Each row below is a small network's average activation on inputs in which a field has the value named, seen along a few directions.
Related values have similar rows: they may be neighbours, one step apart, or belong to one group.
(in the rows, 500 means zero)
Random noise pushes rows far along 6 fixed directions. That doesn't count. These rows show it; they differ only by the noise:
[612 459 472 686 636 650 677 471 522 540 652 278 431 375 672 581 349 383
 378 594 596 480]
[777 817 580 493 679 616 647 303 559 435 548 556 643 395 602 456 314 277
 411 552 519 339]
[591 337 479 621 587 528 575 614 474 558 501 415 501 408 690 600 459 461
 443 535 538 502]
[573 643 600 267 612 548 194 505 542 491 540 622 778 693 508 513 530 567
 452 535 418 344]
[315 330 446 463 477 501 202 596 481 560 648 261 455 664 500 542 545 655
 467 536 527 499]
[507 508 449 410 509 739 545 398 482 530 608 457 486 670 382 499 509 478
 488 648 521 384]
[362 267 448 457 418 228 191 716 410 527 389 422 506 537 607 502 603 625
 568 387 504 555]
[509 351 422 754 354 268 734 554 361 503 264 470 253 207 543 400 400 383
 605 409 493 506]


Values of ZERIN:
guzoz: [552 544 707 755 449 388 647 643 527 526 314 734 547 278 507 593 454 587
 477 352 338 491]
roz: [549 564 427 588 718 748 580 309 618 492 839 171 408 467 577 524 343 387
 349 634 661 576]
bober: [608 283 378 529 674 253 500 788 446 446 395 534 715 308 927 646 600 368
 546 344 647 766]
kozu: [324 514 640 722 352 476 376 555 504 596 481 564 260 442 193 381 311 703
 459 549 157 250]
fipud: [582 508 559 672 433 652 750 464 567 599 513 461 357 408 424 468 374 534
 398 579 408 426]
damuv: [355 616 480 434 419 326 338 467 566 421 520 589 482 489 314 407 555 626
 607 441 437 638]
dok: [804 493 570 666 711 747 890 644 576 555 494 802 705 324 668 750 485 400
 450 639 428 543]
lapuv: [471 439 567 474 643 510 469 438 612 460 571 362 502 469 647 630 593 548
 377 410 656 761]
goge: [374 601 712 419 507 474 180 569 583 525 633 446 639 697 559 598 532 686
 367 458 438 463]
The values of ZERIN form a line.
List every value one step from lapuv, in the order listed.
Answer: guzoz
List every value one step from dok, in the order listed.
Answer: bober, damuv

Values of SOP:
govi: [446 351 385 624 499 683 707 537 456 551 616 465 377 510 394 565 491 484
 553 663 492 517]
med: [613 634 524 557 579 592 704 436 577 462 549 559 560 415 552 537 463 390
 479 512 563 530]
bab: [630 644 430 106 608 553 327 366 508 431 547 468 710 729 610 442 614 402
 507 490 693 491]
faf: [614 579 538 282 473 457 503 489 448 498 337 673 678 610 555 443 578 415
 554 453 522 383]
refo: [378 438 429 491 405 497 525 561 452 495 500 544 487 587 437 533 602 508
 587 523 515 538]
novo: [533 427 499 551 488 697 802 376 521 521 508 441 362 491 456 565 547 475
 453 526 600 577]
nebi: [541 534 529 425 596 699 527 424 593 506 652 455 591 599 514 630 556 558
 403 562 562 595]
naze: [461 526 367 391 470 288 336 408 469 414 470 342 461 462 568 348 487 409
 538 417 609 599]
boze: [559 435 478 606 533 553 622 530 477 517 450 635 435 402 395 470 444 488
 536 601 360 454]
duvak: [413 683 569 351 459 453 221 439 500 469 555 434 572 668 480 442 493 529
 472 438 518 361]
The values of SOP form a line.
A walk along SOP starts at novo and steps to its neighbour nebi. Put med, bab, faf, boze in the order it reaches them.
Answer: med, boze, bab, faf
Fewest steps between refo and naze?
Answer: 3

Values of NODAZ:
defe: [511 410 465 476 468 589 518 500 478 581 529 376 432 594 544 496 504 502
 447 564 568 441]
muzog: [510 573 371 324 443 269 426 394 397 388 379 447 461 477 535 298 524 343
 637 384 615 525]
gafit: [502 604 493 578 542 395 439 513 558 438 555 492 488 370 534 480 440 493
 522 461 486 572]
zisak: [611 783 577 445 511 321 575 282 547 360 376 607 536 349 510 365 450 377
 518 360 531 556]
neno: [489 432 692 838 498 418 509 650 569 579 416 679 407 230 352 518 333 711
 441 513 135 453]
bemod: [335 440 540 942 441 346 498 597 482 534 549 331 206 197 440 439 228 528
 470 490 320 417]
paf: [460 682 479 308 456 440 340 471 479 435 491 688 684 658 361 420 555 505
 613 503 466 444]
sog: [398 626 712 377 463 540 205 577 546 536 535 651 696 735 387 585 579 727
 443 477 337 355]
kelik: [469 651 581 541 475 514 533 370 546 459 564 391 470 455 479 498 440 493
 426 429 522 517]
rubon: [626 621 473 474 572 612 576 334 529 492 549 396 478 473 551 427 361 341
 433 538 599 389]
The values of NODAZ form a line.
List every value one step from kelik, in the order listed.
Answer: zisak, sog
List every value one step from bemod, in the order listed.
Answer: muzog, paf
List every value one step from defe, in the order listed.
Answer: rubon
